A small network was trained on invented records. Each row is its activation on one of them, seen along a few directions.
After each row come some of the record's fields: Goz, Zem, Fasin, Buku, Tuguz, Sume.
A field that a record lacks is left out.
The largest differences between rows may come from other fields.
Strong random noise was added to every row along 2 fixed directions; ignore it. To show where, here is one row again and again, with new noise each time:
[-197  -10  177  162  150 -156 -139 -101   93  -65 -434   53  -84 -134
 -199  -90   40  229  -79 -158   53  -87 -108 -226]
[-150  -49  150  188  126 -179 -170 -105  124 -109 -376   49  -28  -73
 -242  -77   96  222  -66 -167   98  -40 -108 -206]
[ -85    8  176   80   52  -99  -86  -13   44  -54 -223   25  -20  -98
 -235  -83  -37  129  -44  -89   56   -8  -59  -97]
[ 342 -246   -9  190 -203 -213 -263   38  220 -356  364  -28  426  359
 -570   12  291   -4   77  -94  379  390  -21  152]

[ 165  -37  -94  -19 -187   19   66  -35   67  -30  250  -47   90  186
   60   95   98  -86   68  159   64  188   97  196]	(Goz l3; Tuguz s2; Sume n2)
[ -64  134  173 -223  143  110  165  244 -234  183 -230   68 -155 -275
   52 -109 -437  110  -57   29 -164 -369  -36 -114]	(Goz l1; Zem j2; Fasin t2; Tuguz s1)
[-157  178  302 -148   71   51  115  143 -160  152 -420   96 -178 -345
  -23 -100 -382  186  -21   82 -120 -270    2 -139]	(Goz l4; Buku w1; Tuguz s4)
[ 158  -26 -164 -236  126  134 -142  118  -52  226 -546   56 -459 -156
   33  -37  -86  175  139   38    3 -295  188   15]	(Goz l2; Tuguz s1)
[ 352  -70 -226 -247  -37  217  -76  243 -101  201 -149  -55 -230   44
  -70    5 -130   71  148   56  132 -154  216  230]	(Goz l2; Tuguz s1)
[-218  -69  100  363  117 -185  -81 -284  203 -282   95   60  222  149
 -135    6  284   10 -167 -217   26  103 -257 -260]	(Goz l1; Zem j2; Fasin t3; Tuguz s4)
[ 178 -207 -236  214 -205 -141 -117 -240  281 -261  601 -107  447  442
    4  192  487 -161   20   82  184  452  -19  136]	(Goz l3; Tuguz s2; Sume n1)
[-146   93  266  164   -5 -117  -30  -15   52  -81 -162   -4  -38 -145
 -103  -44   80  121  -23  -24   -5   69   29  -81]	(Goz l4; Buku w2; Tuguz s2; Sume n3)
[ 396    6   36 -291 -241  129   74  301 -109   41  325   -9  107   97
 -243  -18 -277  -91  134  190  106   72  119  303]	(Goz l4; Buku w1; Tuguz s4)
[ 483 -195 -150   -8 -211   49 -319  166    2 -123  160   62  -31  234
 -398   -2  220 -209  293   16  257  386  367  318]	(Goz l1; Zem j1; Fasin t3; Tuguz s1)
[ 501 -127 -115  -35 -329   35 -295   46  153  -76  342  -59  102  226
 -336   80  299 -267  262  177  311  506  326  399]	(Goz l3; Tuguz s1)
[ 317 -102 -385 -224  -87  173 -154   37   16  256 -134  -54 -317   87
  209  103  126  -57  231  141   48  -12  316  267]	(Goz l2; Tuguz s1)
[  34 -175 -167  315   82 -224  -59 -157  142 -348  236   51  346  385
 -130   41  386  -50 -112 -160  125  200 -122  -47]	(Goz l1; Zem j3; Fasin t3; Tuguz s4)
[ 436 -130   90  140 -340 -148 -273   92  176 -309  400   20  325  245
 -573   35  374 -192  199  109  352  596  242  309]	(Goz l4; Buku w2; Tuguz s4)
[ 164 -218 -388  150  -65  -84   16 -158  192 -170  428  -71  240  479
  170  201  448   -2  -43  -41  129  116  -97   72]	(Goz l2; Tuguz s2; Sume n2)
[-445  283  251  144    4  -61  128 -217   10   76   82   25 -205 -314
  279   32  194 -280  -65   99 -322  263   95  -66]	(Goz l1; Zem j2; Fasin t3; Tuguz s2; Sume n3)
[  -2  186  348 -187  -99   97  184  276 -210   78   63  -32   15 -254
 -238 -140 -489  -35  -33   87  -80  -35    5   96]	(Goz l4; Buku w1; Tuguz s3)
[-621  391  508  124  129   46  183 -107 -165  103 -213   56 -272 -579
  147  -62 -209 -150  -77   30 -443   83    2 -179]	(Goz l1; Zem j1; Fasin t2; Tuguz s2; Sume n3)
[ 389 -423 -590   30  222  -85 -398  -65  261  -75 -508   44  -92  378
   -6  112  416  435  109 -193  353 -369  -32 -137]	(Goz l2; Tuguz s1)
[  47 -153  105  148   23 -213 -153    8  145 -213 -182   90  206  126
 -321  -45  100  266   -9 -118  224  -55 -131 -161]	(Goz l4; Buku w1; Tuguz s4)
[ 106 -183 -322   59   63  -45 -180 -217  227   25 -109  -59  -72  180
  174   76  288   96   28  -80  132  -70  -65  -42]	(Goz l3; Tuguz s3)
[ 498 -162 -345 -298  -92  191    2  263  -74   69  234  -75  104  252
  -18   72 -171   29  126   75  162 -157   51  225]	(Goz l2; Tuguz s1)
[-502   25  215  551  142 -251 -131 -448  206 -358 -121   99   98  -71
  -66   79  466  -68  -78 -172 -109  366 -146 -302]	(Goz l1; Zem j1; Fasin t3; Tuguz s2; Sume n2)
[  58   61 -214 -262  -82  220  392  106 -129  159  557 -166  188  132
  369   93 -338 -108 -134  108 -166 -184 -146  132]	(Goz l2; Tuguz s2; Sume n1)
[ 186  254 -112 -579  -95  412  366  332 -368  455  123  -60 -332 -201
  356  -26 -613 -225   77  311 -284 -248  229  324]	(Goz l2; Tuguz s1)
[-145 -115 -301  -22  394   59 -134  -86    2  198 -824   37 -418  -58
  284  -25  -24  412  -76 -250   -2 -622  -98 -319]	(Goz l2; Tuguz s1)
[ 329 -289  -99  203 -202 -246  -63  106  135 -493  728   24  720  560
 -439   47  250  -88   26 -137  326  323 -176  130]	(Goz l1; Zem j2; Fasin t2; Tuguz s4)
[  67 -122 -238  -15   52  -18   63 -132   58  -12  112  -57  173  223
  204   37   27   23  -66   23   62  -59 -150   -9]	(Goz l3; Tuguz s2; Sume n2)
[ -21 -207  -89  333  155 -216 -220 -228  213 -299   15    0  168  223
 -283  -26  402   32 -136 -271  156  163 -156 -165]	(Goz l1; Zem j3; Fasin t1; Tuguz s3)
[ -78  146  322  -81 -133    1  273  187 -148  -36  391  -48  344  -93
 -105  -68 -373  -63  -99  107  -77   25 -143   52]	(Goz l4; Buku w1; Tuguz s2; Sume n3)
[ -13  156  -79 -299   93  242  187   41 -161  387 -223  -69 -378 -211
  387  -48 -350    5  -35  107 -176 -339   49   35]	(Goz l3; Tuguz s3)
[-377  274  156   -7   48  133  369   14 -211  165  183  -70 -170 -242
  321  -18 -206 -178 -150   31 -381  -17  -32   25]	(Goz l1; Zem j3; Fasin t2; Tuguz s2; Sume n1)
[  73  -66  -63  -46   69  -47 -170   -5   75   42 -387   81 -147  -58
  -30   14   98  177  105   32   92 -135   60  -72]	(Goz l4; Buku w1; Tuguz s1)
[-139  148  318  -45 -109   27  222  101 -136  -14  260  -42  213 -114
 -109  -70 -325  -62 -101   81 -110   83  -89   47]	(Goz l4; Buku w1; Tuguz s2; Sume n1)
[-253   51  286  170  -33 -124  111  -34   -3 -166  112  -12  295  -77
 -121  -18  -64   42 -122   -1  -30   96 -154 -108]	(Goz l4; Buku w1; Tuguz s2; Sume n1)
[   5   14  190   -2  -44  -18  102   89 -127 -186  241   75  293   17
 -186  -60 -251  -78  -33  -22  -60   60 -130  -43]	(Goz l1; Zem j1; Fasin t3; Tuguz s4)
[ 340  -36   22 -197 -232   50   61  267  -63  -36  348   -2  250  118
 -204   38 -182  -38  120  181  131   82   65  227]	(Goz l4; Buku w1; Tuguz s4)
[-203  121  163  154  -93    2  -24 -158   41  -27  164   22 -173 -153
    3   64  265 -284  101   68 -160  430  164  105]	(Goz l1; Zem j1; Fasin t2; Tuguz s2; Sume n1)
[ -81   13 -233  -92  138   54    0    0  -62  167 -228   84 -312 -106
  333   79   98  -37   60   33 -176 -198  113  -58]	(Goz l1; Zem j2; Fasin t2; Tuguz s1)
[-132  185    0 -151   64  126   87 -117  -65  287 -198  -51 -361 -300
  333  -55 -134 -180  -14  148 -229   -8  107   30]	(Goz l3; Tuguz s3)

Which values does each new row have?
[ 218   91  -46  -45 -248  139  277  190 -141  -89  885 -108  293  190
  -37  118  -39 -456   31  188 -111  438  102  412]	(Goz l1; Zem j3; Fasin t2; Tuguz s2; Sume n2)
[-389  155   64   45  174   30  291 -147 -138   47  181  -29   31  -82
  293  -99 -227 -208 -290 -119 -308  -77 -240 -162]	(Goz l1; Zem j3; Fasin t3; Tuguz s3)
[  53   65 -219 -222  169  173  -29  -30  -52  361 -569  -39 -587 -229
  344  -24  -81   93   58   81  -93 -302  149    5]	(Goz l3; Tuguz s3)
[ 347  -88    5  -56 -378  -13   45  137   63 -196  841 -102  534  282
 -274   82    8 -259  103  185  164  440   20  363]	(Goz l4; Buku w1; Tuguz s2; Sume n1)
[ 396 -114   18 -124 -126  -21 -213  214   12  -87   26   44   63   48
 -409  -47   25  -23  176   89  224  167  177  197]	(Goz l4; Buku w1; Tuguz s1)
[ 279 -356 -473   61  172  -62 -367 -113  209  -79 -377    8 -101  292
  -24   88  390  286   91 -176  272 -184  -15  -86]	(Goz l2; Tuguz s1)
[  -8 -212 -270  200  155 -138 -191  -91  132  -89 -279  -47  -19  161
   -9    9  287  216  -28 -253  186 -121  -99 -154]	(Goz l2; Tuguz s3)
[-543   40  257  259  252 -195 -122 -303  154   -8 -672   92 -182 -273
   62  -62  119  347 -147 -157  -90 -201 -181 -437]	(Goz l4; Buku w1; Tuguz s2; Sume n1)
[ 531   27 -209 -402 -274  316   43  395 -182  231  510 -139  -73   80
  -58   61 -183 -304  188  221   67  120  314  500]	(Goz l2; Tuguz s1)
[ 100 -174 -277   97  130  -74 -299 -182  224   28 -377  -15 -136  101
   48   75  384  138   44  -39  200  -77   48  -56]	(Goz l3; Tuguz s1)
[  88   22  171   68 -269  -64   75   70   56 -198  606  -66  402  113
 -191   73   55 -141   36  146   58  340    8  191]	(Goz l4; Buku w1; Tuguz s2; Sume n3)
[-194  -22 -212   89   79  -26  148 -139   66   -9  133  -48  108   74
  357  172  143   53 -106  -37  -68 -143 -188 -153]	(Goz l2; Tuguz s2; Sume n2)
[  43    0 -260 -237  207  203   79  136 -150  285 -352  -42 -304  -91
  340    7 -262  194   -9  -54  -97 -521  -37  -81]	(Goz l2; Tuguz s1)
[ 564 -233 -356 -158 -172  107 -302  172  116   73  -10  -41 -121  268
 -197   90  206   64  284   27  361   39  272  293]	(Goz l2; Tuguz s1)
[ 346   54 -146 -429 -134  285   17  230 -151  288  -57  -19 -256  -50
    4  -19 -318  -93  155  202   20 -114  270  283]	(Goz l2; Tuguz s1)
[-572  279  170  133  353   93   19 -306  -90  268 -652   46 -664 -462
  316 -147  -60  -87 -176 -158 -384 -133   15 -284]	(Goz l1; Zem j3; Fasin t3; Tuguz s3)
[ 436  -90 -220 -123 -304   82 -128   41  146   31  449 -132   78  222
  -88   90  161 -229  184  154  206  332  178  367]	(Goz l3; Tuguz s3)
[ 377 -173    8   18 -212 -105 -155  158  105 -222  235   28  335  247
 -406   42  111   57  140   58  304  203   50  145]	(Goz l4; Buku w1; Tuguz s4)
[ 518  -41  131 -290 -331   90   31  469 -168  -63  491  -15  338  112
 -466  -56 -327 -130  158  191  205  189  157  359]	(Goz l4; Buku w1; Tuguz s1)
[ 550 -305 -413  -60 -112   14 -230  126  137 -115  156  -36  176  426
 -165  107  206   80  204  -33  348   31   78  202]	(Goz l2; Tuguz s1)
